These are the activations of a small neural network, seen along a few directions. Each row is one input.
In each table, some parts of the input vary, and every possible input appears once, in random order.
A made-up example of a description, with smaller parts first: one of 2 separate values, together with either a single point or one of 9 places around a ring or (one of 4 places along a line, together with one of 5 places around a ring).
Shared parts are said once, and a part with two or three values counts as separate values.

Table:
r1: [-4.49 -4.65  4.58 -0.52 -4.80 -5.15  3.34  3.53 -0.81 -1.93  1.19]
r2: [-1.36 -6.79  0.93 -1.52 -2.09 -5.12  0.84 -0.79 -2.28  5.94 -3.49]
r3: [-3.82  1.01  0.41 -0.72  1.51  3.13  4.30 -2.19  5.01 -2.05  1.87]
r4: [-6.58  5.18  2.00  1.68  0.05  2.25  1.13  0.03 -4.03 -1.80  4.57]
r5: [ 4.38  1.12 -1.55  4.03 -0.36 -0.05  0.19  1.42  5.15  2.17 -5.28]
r6: [ 6.31 -2.18 -0.78 -1.82 -1.70  2.22  0.23  2.17 -0.95 -5.79  3.42]
r7: [-0.93  1.23  0.16  0.12  2.89  2.47  1.49 -5.79  3.73  3.90 -5.21]
r8: [ 6.28 -3.07 -3.80 -0.51 -1.22  1.83 -4.58 -0.60 -0.73  0.45 -2.32]
r9: [ 2.76  1.55 -0.72  1.90 -1.73  1.21  4.29  5.14  5.60 -3.34  1.33]
r10: [-3.19  4.74 -2.25 -1.57  2.15  0.57 -0.84 -4.72 -5.32  4.19 -2.03]
r11: [-0.04  0.40  2.09 -2.20  3.67 -0.57 -3.14  2.66 -3.09 -3.75  5.28]
r12: [ 0.66  1.47 -1.06  1.13  1.62 -2.79 -7.27 -0.85 -2.26  2.02  0.67]
What do these inputs look like to the network?
> one of 2 separate values, together with either a single point or one of 5 places around a ring
The inputs of r1 and r2 match in every part but the choice among 2 separate values. If r11 is changed in the same way as r1 into r2, which row does it become?
> r12
Which other rows does r4 become when the choice among 2 separate values takes its other values? List them by row number.
> r10
Which other rows does r8 become when the choice among 2 separate values takes its other values? List them by row number.
> r6

Table:
r13: [-7.56  3.58  2.45 -0.91  1.62 -0.39  0.65 -1.37 -5.48 -0.21  3.79]
r14: [ 2.31 -3.52  0.98 -1.75 -0.47 -1.78 -1.75  2.31 -1.83 -2.13  1.19]
r15: [ 1.21  4.00 -0.05 -0.16 -0.93  2.19 -3.35 -0.72  0.70  3.35 -1.14]
r16: [ 0.89 -1.04 -0.82 -0.17 -0.23 -2.04 -2.67 -1.91 -2.17  3.90 -2.13]
r17: [-1.32 -1.34 -1.15  1.89 -0.27 -2.74  0.73 -2.51 -0.48  2.47 -3.97]
r18: [-0.25  1.46 -0.19  1.74  1.00 -1.20  2.92 -2.91  0.94  1.41 -3.52]
r19: [ 0.53 -1.70  0.22 -1.42  0.70  0.18  3.84  2.96  2.44 -1.78  1.26]
r20: [ 0.45  2.48 -0.34  2.05  0.51  2.41 -0.80 -2.79  2.53  1.58 -1.50]
r21: [ 0.64 -3.73  0.51  0.36 -0.37 -2.36  2.12  1.50 -0.25 -2.35  0.41]
r22: [ 1.31 -0.79 -1.18  0.19 -0.17  2.59  0.52  1.47  2.87 -3.87  2.94]
r23: [ 1.79  0.60 -0.43 -1.81 -1.40  3.15 -2.22  3.97  0.73 -2.37  2.66]
What do these inputs look like to the network?
> either a single point or (one of 2 separate values, together with one of 5 places around a ring)
Which other rows does r19 become when the place on the ring of 5 takes its other values? List them by row number.
> r14, r21, r22, r23
Which other rows does r16 become when the choice among 2 separate values takes its other values? List them by row number.
> r14
